A small network was shown many inputs. Here are its activations along a few directions, one row for each input.
In each table, some parts of the input vary, and every possible input appears once, in random order.
A made-up example of a description, with smaller parts first: line(6) and (point or ring(9) or (values(2) and ring(5))).
Shared parts are said once, and a part with two or three values counts as separate values.
In the rows, zero is written as 128.

Other details of the inputs shift rows strongly along two fixed directions, in all tables alike. That doesn't count.

Rows:
R1: [150  20 182  71 142  82  57  80  50 186 149 109 116 126 130 102]
R2: [187  62 154 108 139 114 170 139 125  59 131 146  65 128 111 161]
R3: [125 166 109 152  70 164 136 151 154  94 132 149 134 131 107 144]
R4: [131  52 169  80 173  78  85  83  60 199 140 108 131 122 137 100]
R5: [ 48 228  84 180 199 127 128 122 141 225 117 118 212 113 178  92]
R6: [159  44 165  82 164  84  63 106  40 193 115  93 128 119 105 112]
R7: [ 75 159 118 128 142 122  68 111 107 220 131  96 191 120 132  88]
R8: [131 168  96 163  85 163 140 156 157  93 107 131 133 135 109 143]
R9: [140  76 158  89 220  74 114 109  84 190 112  94 125 115 143 111]
R10: [109 206  89 159  93 166 158 156 181  91 110 126 139 140 127 137]
R11: [127  61 164  97 215  72 116  89  96 191 131 106 124 114 156 105]
R12: [ 86 175 111 123 165 117  69 125  98 222 102  78 189 122 132  91]
R13: [191  55 151 109 100 123 155 133 106  69 126 148  74 136  98 159]
R14: [134  86 161  75 216  74  99 113  75 189 125  91 128 115 135 107]
R15: [184  69 163  99 127 115 157 130 124  59 137 157  62 129 124 161]
R16: [121  81 159  96 208  77 109  90  76 190 142 118 132 117 156 105]
R17: [179  65 163 102 139 111 172 128 126  60 147 162  64 125 123 161]
R18: [124 201  91 165 116 162 158 170 169  87 111 139 135 129 125 147]
R19: [ 40 232  92 155 195 125 106 129 143 222 132 102 212 112 165  85]
R20: [108 205  91 182 133 158 188 157 185  97 123 162 142 121 145 148]
R21: [ 99 177  99 163  72 167 142 135 187  94 132 134 140 138 124 130]
R22: [178  51 157  94  78 128 129 129 127  67 134 124  74 138  82 150]
R23: [ 97 197  92 174  87 166 166 132 179  96 128 152 142 140 148 134]
R24: [100 186  95 171  78 166 164 134 164  99 140 161 146 138 132 136]
R25: [123 174 105 157  83 162 143 148 159  95 121 148 133 133 122 143]
R26: [ 73 171 111 141 156 120  79 102  97 222 119 105 192 123 152  89]
R27: [167  48 162 103 102 117 154 104 142  65 141 141  65 141 128 145]
R28: [183  62 160 103  98 122 158 124 108  71 140 166  73 133 111 160]
R29: [113 147 113 148  52 167 118 139 178  91 151 135 131 137 117 128]
R30: [134 145 119 141  63 161 120 151 151  92 141 147 125 132 113 140]
R31: [124 193  89 169  98 164 159 158 162  94 103 139 137 137 127 144]
R32: [182  66 159  89 124 115 152 134 136  55 130 128  60 135 110 154]
R33: [118 199  84 186 133 159 186 166 181  98 107 146 142 125 134 148]
R34: [ 72 221  99 146 179 124  93 128 100 229 105 113 204 117 165  96]
R35: [ 79 158 118 133 141 121  75 105  92 219 131 108 190 122 136  92]
R36: [129  67 169  79 200  75  87  91  80 187 135 100 123 118 149 102]
R37: [180  58 156  95  97 122 152 128 120  66 134 136  71 139  97 153]
R38: [141 139 111 148  65 163 117 158 148  89 129 131 126 134  99 140]
R39: [ 97 202  93 171 105 163 165 143 184  89 135 152 139 134 146 136]
R40: [179  49 158  94  69 132 114 133 130  66 143 123  74 139  90 144]
Description of these inputs: ring(5) and line(8).
Q: The inputs of R21 and R19 match in every part but the line(8) part. If R12 is changed in the same way as R21 into R19, which row does it become?
A: R14
Q: The inputs of R6 and R38 match in every part but the line(8) part. If R7 is changed in the same way as R6 into R38, which row does it become?
A: R29
Q: Which other rows does R39 become when the ring(5) part takes its other values? List them by row number.
A: R15, R18, R32, R36
Q: A walk changes only the line(8) part. It starts at R5 and steps to R16. List the rest of the walk in order.
A: R39, R23, R24, R26, R35, R1

Rows:
R41: [135 104 140 115 128 119 112 119 111 139 131 123 124 128 124 124]
R42: [133 119 131 123 116 129 122 128 126 123 130 127 123 130 121 129]
R43: [124 143 121 139 126 136 146 133 144 113 130 136 126 128 133 133]
R44: [104 173 110 142 155 129 122 136 124 164 117 119 160 121 139 117]
R45: [119 144 119 136 114 137 122 133 134 130 129 127 138 130 124 126]
R46: [152 126 122 144  82 155 182 146 179  38 136 158  86 137 116 160]
R47: [134 102 140 115 127 118 113 116 112 139 131 124 124 129 126 123]
R48: [136 101 142 115 149 111 129 116 114 136 130 127 118 125 135 126]
R49: [163  49 167  90 158  93 124 106  92 129 132 125  93 125 128 130]
R50: [126 129 127 126 122 129 117 128 125 134 127 122 133 129 124 124]
R51: [124 147 117 136 115 138 122 138 131 129 123 126 138 130 121 129]
R52: [119 143 120 135 114 137 122 131 134 130 130 128 137 130 126 126]
R53: [122 143 121 135 136 131 137 133 137 127 125 128 132 126 133 128]
R54: [101 169 113 141 152 129 123 130 128 162 122 122 159 122 143 115]
Q: The inputs of R43 and R52 match in every part but one. If R48 is changed in the same way as R43 into R52, which row does it become?
A: R47
Q: What is each input in this table made of?
A: values(2) and (point or line(6))
